Each row below holds a small network's activations on one input, seen along a few directions.
In each table, some parts of the input vary, and every possible input appears once, in random order.
Descriptions start from the smaller parts, as in this example, which fits no table here: ring(5) and (point or line(11) or (values(3) and line(6))).
Shared parts are said once, and a part with two or three values counts as separate values.

Other details of the inputs shift rows strongly along two fixed directions, in all tables alike. That doesn't count.

Table:
R1: [-17 -48 -11   7 -11 -37   3 -18  19 -22  31]
R2: [-15 -46 -13   9 -10 -37   5 -18  21 -22  31]
R3: [  5  17   7  15  -5  14   1  10 -17  22 -17]
R4: [  4   2  11 -33   4   7  -2   5   7 -10 -12]
R5: [ 10   9   2 -19   7  13  -9  -1   7 -20  -3]
R6: [  2  25   1   6  12   9  -2  11 -22  19 -12]
R7: [-22 -32 -17  32  -4 -43  11 -14  -3   6  23]
R8: [ 14   3   9  -7  -7  15  -1  -1   8 -11  -8]
R9: [ 6 11  7  5 -7 14  3  4 -4 11 -9]
R10: [  3  19   2   0  10   9  -4   9 -15   9  -8]
R11: [  9  10   2 -17   8  12  -7   4   4  -9  -1]
R12: [-14  29   5  11   9   1   8  20 -39  53 -26]
R13: [ -4  33  -4  24  16   5   3  15 -40  45 -17]
R14: [  3  25   3  -4   9  16  -4  11 -12  11  -9]
R15: [-14 -47 -12   0 -10 -35   5 -25  33 -37  34]
R16: [ -6  35  -5  21  15   8   4  15 -37  47 -14]
R17: [ 15  -3   8 -21  -9  20  -6  -3  32 -34  -3]
R18: [-22 -35 -14  28  -7 -40   9 -12   0   0  22]
R19: [ 16  -2  10 -17 -10  19  -6   0  17 -19  -4]
R20: [  7   8   7   3  -6  14  -4   6  -1   2 -13]
R21: [ -7  35  -3  22  13   7   3  17 -38  47 -14]
R22: [-21 -30 -13  32  -7 -40  13 -10 -12  20  23]
R23: [  3  13   5   7  -7  16  -2   8  -5  13 -13]
R24: [ 12   8   2 -22  10  14  -6   0   9 -16  -1]
R25: [-42 -19 -13  31   7 -56  17   0 -38  43  10]
R26: [  9  10   3 -17   8  12  -7   5   3  -9  -1]
R27: [ 11   2  11 -14 -10  19  -4  -1  15 -17  -5]
R28: [ 17  -3  10 -23  -9  20  -4  -8  30 -31  -3]
R29: [ 14   3   2 -29   6  15 -11  -3  18 -28   2]
R30: [ 17  -1   7 -14  -7  17  -3  -3  19 -15  -5]
R31: [ 18  -1   4 -15  -5  18  -5  -2  24 -21  -5]
R32: [-29 -25 -20  18   5 -43   6 -14  -8   4  31]
R33: [ 18  -5   9 -19  -7  17  -4  -8  26 -31  -5]
Description of these inputs: values(3) and (point or line(4) or ring(6)).
Question: Changing only the values(3) part turns R3 into R19. The same change can be made to R6. Which row results?
Answer: R11
Question: Which other rows does R21 become when the line(4) part takes its other values? List them by row number.
Answer: R14, R16, R32

Table:
R34: [-14 -17 -11  20   0 -22   3 -10  -6  -2  24]
R35: [-21 -28 -14   6   5 -35   5  -9  -2   7  25]
R36: [  9  33   5  12   7  18   2  17 -26  33 -14]
R37: [ 16  15   9  34 -27  30   5  16  -7  39 -30]
R38: [ 18  -2   4 -26  -3  18 -13 -12  28 -46   9]
R39: [ 12   4  10 -30   4  17  -6  -3  13 -19   0]
R40: [  9  31   1  12   8  18  -1  21 -22  35 -16]
R41: [-30 -25 -16  11   0 -42   9  -6  -5   9  24]
R42: [-28 -34 -14  22   6 -54   9 -10 -18   7  18]
R43: [ -9 -13 -15  18   2 -22   2 -13   1  -4  16]
R44: [-16 -26 -15  17   5 -39  11 -12   0   1  25]
R45: [ 24  -9  17   2 -33  29   0  -5  28 -18 -11]
R46: [  2  24   4   9   9   8  -4  22 -34  33 -24]
R47: [ 18  -5   4 -25   1  18  -8 -10  34 -48   3]
R48: [  5   7  11 -23   4  14  -6   0  16 -27 -11]
R49: [-16 -23 -19  19   0 -30  -1 -11   1  -3  26]
R50: [  5  -6  10 -35   0  12 -12  -1  30 -43   0]
R51: [ 25  -9  14   4 -30  27   3  -6  33 -18 -17]
R52: [ -6  31   9  11   6  15  -1  16 -29  29 -20]
R53: [ -2  33   6   4   4  15   3  16 -27  33 -18]
R54: [ 15  -8   7 -40   5  12  -5 -11  32 -39   2]
R55: [ 11   6   5 -31   5  14  -2  -4  17 -19  -7]
R56: [  2  26   8  10   8   8  -2  18 -38  31 -22]
R57: [-24 -16 -12  10   3 -34  12  -8  -6   8  14]
R58: [-26 -24 -12   8   1 -38   9 -13 -10   8  26]
R59: [ 15   5   2 -15   1  22 -11   2  18 -25  -1]
R60: [  5  32   2  -4   8  21  -2  17 -20  34 -21]
Question: What is each input in this table made of?
Answer: values(3) and (point or line(8))
Question: Changing only the values(3) part turns R39 into R35. The same change can be made to R56. Which row results?
Answer: R46
Question: Which other rows does R48 become when the line(8) part takes its other values? List them by row number.
Answer: R42, R43, R44, R47, R54, R55, R57
Question: Which other rows does R48 become when the values(3) part takes its other values? List them by row number.
Answer: R50, R52

Table:
R61: [ -4 -26   1   7   8 -34  11  -8 -16  -2  -3]
R62: [  7  21   8 -14  -4  27  -8   2  -8  10  -3]
R63: [ 10   8  -3  -3   8  14 -12  24 -17  18  -4]
R64: [-14 -20  -3 -23   3 -11  -1 -13  15 -21  15]
R65: [ 11  17  10 -13  -8  22   2  -2   5  -1   5]
R66: [ -9 -12   1 -11 -11  -4  10 -18  20 -23  23]
R67: [-11  14   1 -10   7   8  -3   5  -6   8 -12]
R68: [ 15   7   5   5  -8  19   0   5  22  -4 -21]
R69: [ 11 -36  -3  10  -8 -15   8 -19  19 -13  -1]
R70: [  8  21  13  23 -13  16   5  13 -20  16 -18]
R71: [  6  20  11   6   9   2   6  15 -26  16 -31]
R72: [-11  24   4  12  -5  19 -10  18 -16  21 -16]
R73: [ -5 -15 -14   3  15 -28   6  11 -17  15  14]
R74: [ 14   0   6 -32   4  10 -15   0  12 -14   8]
R75: [-10 -29   1  20   0 -31   1  -6 -22   9   0]
R76: [ 10  11   0  -1  -3  23   0   7  25  -1 -22]
R77: [ 19 -27 -14  -8  -4   2  -1  -2  31 -14  14]
R78: [-18 -28  -1  17  -3 -33  -1  -4 -11  -4   7]
R79: [ -5 -19 -12   7  -7  -8  -9   7  -9   5  24]
R80: [ -1 -22 -19  15  -2 -25  11 -14  11  20  22]
R81: [ 31  31 -27   0  22  18 -25 -10   8 -49  -7]
R82: [-17 -15   0   5 -12 -13   2  -3  19 -21  18]
R83: [-17 -10   2  12  -1 -18  -8   6  -7   1   0]
R84: [  4  -8  -3 -23  13 -19   2  -6   6  -8  15]
R85: [ -4  11   7 -14   5  15 -14  15   6  -8 -16]
R86: [-21 -14  -9   6   6 -26   2  -7 -15  20  19]
R87: [ -7  15  -3  -1  18 -11  11   3 -25  32  -4]
R88: [16 24  7 -2 -6 19  0  7 -6 16  4]
R89: [ 20   4  16   6 -13  16   3   0  -7  -5 -16]
R90: [22  9  3 -7 -7 24 -6 16  4 -4  7]
R91: [  7  18   8 -43  14  16   2   0  18 -26 -18]
R92: [-26 -10  -8  15  -9 -23  15 -12   1   3  22]
R93: [-14  -9  -2 -14  11 -20   2   3  11 -18  -2]
R94: [ -1 -21 -11 -10  -4  -5  13 -22  33 -14  10]
R95: [ -3  26  -2  46  37   9  -4  -1 -29  11  17]
R96: [ -4  15  10  11 -11  14 -11  12 -12   8 -12]
R97: [ 11 -24   1   2 -11  -4   5 -12  29 -25  -3]
R98: [  1  -8   7  19 -10  -4  -2  -1 -26  13  -9]
R99: [  9  -5  15 -11 -15  15 -12  -1   9 -30  -6]
R100: [  1  26  12  23 -12  16   1  16 -14  17 -15]
R101: [  1 -10  -2 -12  -8  -4 -10  -8   4  -7  24]
R102: [-24   4  -6  10  -5  -5   3  -3 -14  17   5]
R103: [-14  16  -5   0  18 -10  16   3 -24  29 -10]
R104: [ -8  14 -13  21   1   3  16  -2  -3  37 -14]
R105: [-11  -2   3   3   8 -21   4   6  -6  -3  -8]
R106: [ 20  -1  -1 -20  -2  18   4 -13  31  -8  -1]
R107: [  6  11  10 -33  -7  33  -8  -5  16 -23  -3]
Question: What is each input in this table made of?
Answer: values(2) or (line(5) and line(9))
Question: Start at R90 and move only the line(9) part, one step at a time. The first step leads to R88. Which rows follow, in order?
Answer: R65, R66, R92, R82, R100, R70, R89
Question: Which other rows does R96 become when the line(5) part takes its other values? List them by row number.
Answer: R68, R83, R100, R105
Question: Which other rows belong to the same alternative as R95? List them by row number.
Answer: R81
Question: Which other rows does R75 become when the line(5) part takes its other values? List them by row number.
Answer: R61, R69, R89, R98
